Each row below holds a small network's activations on one input, seen along a few directions.
In each table, some parts of the input vary, and every possible input appears once, in random order.
Descriptions start from the smaller parts, as in this example, which fits no table here: one of 2 separate values, together with either a single point or one of 9 places around a ring or (one of 5 places around a ring, together with one of 6 places along a line).
Shared parts are said once, and a part with two or three values counts as separate values.

A family of inputs:
R1: [-10  -2   9   3  -2  -5 -14   9 -22 -11  38  -9  18  11 -11 -19 -11   1]
R2: [-13  11  24  -7  -2 -13  19  18  -7  20  33   9  18 -14 -13  -9 -24   2]
R3: [  7  -3   0 -10   7  -7  19 -10   8   6 -44   4 -15 -18   0  34   1   8]
R4: [-14  19  20 -14 -23  22   2   7  22  -3  41   0   9   8  16 -38 -13  -8]
R5: [ 17   5  -5  -1 -16  27  -1 -28  36  -2 -27   4 -27   5  31   1  20  -8]
R6: [ 15 -14 -28  14  -9   6 -16 -14 -15 -12 -32 -16 -23   8  -2  15  28 -17]
R7: [ 20  -7 -25  15   7   4 -11 -11  -1  -1 -34  -4 -11  -2   1  19  25  -4]
R8: [ 15 -12 -12 -14   5 -11  10  -4  14  12 -40  15 -11  -8   0  29  12  13]
R9: [-22   1  -1   6   6   9 -12  23 -22 -19  37 -21  15   9 -14 -23  -8 -12]
R10: [-10   5  10   5  15  -7  -2  15  -8   3  37   3  25   3  -6 -18 -17   9]
R11: [-22   3  19 -13  -1 -18  10  21  -5   9  29  15  17  -5 -15 -11 -21  10]
R12: [ 16  -8 -12  16  13  -8  -2 -26   0  -2 -36   0 -15   3  13  20   9   7]
Changing only one part turns R2 into R3. The same change can be made to R1. Which row results?
Answer: R7
Describe the family of inputs behind these rows.
Answer: one of 2 separate values, together with either a single point or one of 5 places along a line
Which other rows does R10 become when the choice among 2 separate values takes its other values? List them by row number.
Answer: R12

A family of inputs:
R13: [ -3   4   7  -7 -12  24 -12  -5  19  -7   6   2  -5   0   5 -15   4  -5]
R14: [-17  15  17 -11  -5  -3   8  19  -6   9  40   5  27  -2  -5 -31 -15  12]
R15: [ -9 -14   1  -3  15 -26   8  15 -20   2  21   5  13  -2 -15   7 -21   4]
R16: [  4  -8  -1  -3  17 -15  29 -12  -1  22 -31  13 -12 -10  -5  34   4  14]
R17: [  4   4  21  -9  -1  -1  24 -14  24  12  -8  17 -13 -11  15   5 -10  11]
R18: [ -8  -4  28 -19   0   1  17  -3  17   7  17  18  -5  -8   5  -5  -7   9]
R19: [ 17 -10  -1  10   7 -12  17 -16  -3  16 -30   6 -16  -4   1  26   5   7]
R20: [ 12  -7 -32  11   0  10 -27   6 -14 -24 -21 -29   1   6  -7  13  14 -14]
R21: [ -6  12 -11   6 -14  30 -28  19   5 -31  27 -25  15  12   1 -29   4 -24]
R22: [-2  3 22 -5 -4  8  7 -7 20  6 12 16 -1 -3  4 -6 -4 -8]
R23: [ 16   0  -6   4 -21  35 -19 -13  29 -19 -24  -9 -14   3  25  -9  14  -6]
R24: [ 17  -7 -19   8   0   1  -2 -14  -3   3 -37  -7 -22   6   7  17  19   1]
R25: [  1  -8  -1  -3  17 -28  18   5 -24   5  -5   0  -2  -6 -13  21  -8   5]
R26: [ -7  -3 -18  13   7  -3 -17   7 -21 -13  11 -12   8   5 -13  -4  -3 -12]
R27: [-10  11  15 -21  -8   0  15 -11  22  14 -14  25 -10   2  11   2   7  20]
R28: [ -8   6   3   8 -16  12 -17  13   1 -13  36 -19  14   4   1 -29  -8 -15]
R29: [  2   4   0   6 -17  36 -25  -9  19 -17  -4 -17  -5  12  19 -23  10 -16]
R30: [  6   3  16  -8 -10   6   9 -11  23  12 -12  23 -15 -13  12   6   1   2]
R31: [ 18  -4 -31  16   2  14 -18 -13   7 -12 -44 -15 -14   9  10  21  30  -9]
R32: [ -4   4  -9  -9  14 -29   6   7 -23  12  -9   6  11  -4 -14  16  -1  17]
R33: [ -2  -8  -7   4   9 -17  -6  11 -22  -1  23   1   9   0 -15   7 -13  -9]
R34: [  8 -11  -6   2   8 -22   0   6 -21   4  -8   1   3  -9 -15  21  -4  -4]
R35: [-11   4  24   4  -7   6   6  18  -3   5  39  -3  13  -5 -11 -22 -16  -5]
R36: [-12  11  -5   2  17 -23   6   8 -28  12  20   0  18   4  -8  -6 -14  11]
R37: [  3   4   0  -2 -15  18  -2 -18  27  -5 -20   4 -19   2  18  -5  15 -10]
R38: [  5  -6 -24   8   1 -10 -12   0 -19  -8 -15 -17  -4   3 -10  12   7 -12]
R39: [  6  -8 -23  22   5  11 -31  10 -20 -27   6 -26   8  10   1 -12   4 -14]
R40: [-17   3  20  -7   0  -8  13  20   0   1  41   5  19  -4  -9 -20 -22  -1]
R41: [  5   0  -3  -2  13 -18  22 -13  -3  24 -31  14  -7  -2   0  20  10  32]
R42: [ -7  10  23 -15  -2   3  11  -5  18   9  15  18   7   4   6 -14  -5  21]
Describe the family of inputs behind these rows.
Answer: one of 5 places along a line, together with one of 6 places around a ring
Changing only the place on the ring of 6 turns R36 into R32. The same change can be made to R39. Which row results?
Answer: R20
Which other rows does R22 become when the place on the line of 5 takes its other values? List them by row number.
Answer: R13, R18, R29, R42

A family of inputs:
R43: [ 12   3 -15   8  -2   9 -14  -9  11 -13 -37 -22 -16   0  15  -5  26   3]
R44: [ 11  10 -24  12  -6  21  -4 -18   9  -8 -29  -8  -7   7  24   4  28   1]
R45: [-23  16  17 -32  12 -17  11  20   5  16  22  22  20  -3 -16  -6 -13  42]
R46: [-20  13   7   5  -8   7 -20  17   1  -7  25 -29   9   4  -1 -37  -3   3]
R47: [-21  22  -4   4 -13  21  -8  -5   1 -17  38   0  12  20   3 -32  -5 -15]
R48: [ 24  -8 -19  10 -11  17 -22  -4  14  -7 -36 -20 -12   5   3   6  16 -16]
R49: [ 15 -14 -36  17  26 -27   2  -6 -41   1 -31 -17  -3   5 -14  37   6   6]
R50: [-10 -13  40  -1   2  -6  34   1  -2  21  39   7  -2  -6 -10 -14 -33 -11]
R51: [ -8  -3 -16  17  22 -38  -1  27 -49   0  30 -11  29   7 -20   1 -23  -4]
R52: [-16   2  26 -14  -4 -22  11  10  -7  18  30  32  16  -9  -7  -9 -16  17]
R53: [ 12  -8   0 -14  -6 -18  17 -12   4  17 -28  28 -19  -6   7  31  11  27]
R54: [ 15  -7   9 -10  11 -10  25 -26  14  16 -28   9 -16 -13   1  29  -2   7]
R55: [ 18 -18  18   0   3  -3  31 -27  -2  23 -23  12 -31 -13   9  25  -5  -8]
R56: [-15  16   3   8  -3  16 -15   8  -3 -14  27 -10  19  13  16 -35  -9   4]
R57: [ 18 -24 -18  12  -7  23 -23   4  18 -25 -29  -8 -22   0  -4  16  19 -28]
R58: [  1   5  -7 -27   9 -19  11 -15  11  15 -40  33   5 -14   2  32  18  32]
R59: [-13   3  30  -8   6 -10  24   4   5  13  35  10  15 -15  -8  -3 -30   3]
R60: [ -4   1   3   5 -16  12 -21  24   7  -8  24 -23  22   7 -10 -29  -8 -23]
R61: [-15 -11   6   1 -12  26 -24  34   3 -26  29 -14   6   1 -15 -15  -8 -32]
R62: [ 18  15 -20   8  -3  19 -15 -25   2 -14 -18   8 -23  10  25   4  30  -9]
Describe the family of inputs behind these rows.
Answer: one of 2 separate values, together with either a single point or one of 4 places along a line or one of 5 places along a line
Changing only the choice among 2 separate values turns R46 into R43. The same change can be made to R50. Which row results?
Answer: R55
Which other rows does R56 become when the choice among 2 separate values takes its other values? List them by row number.
Answer: R44
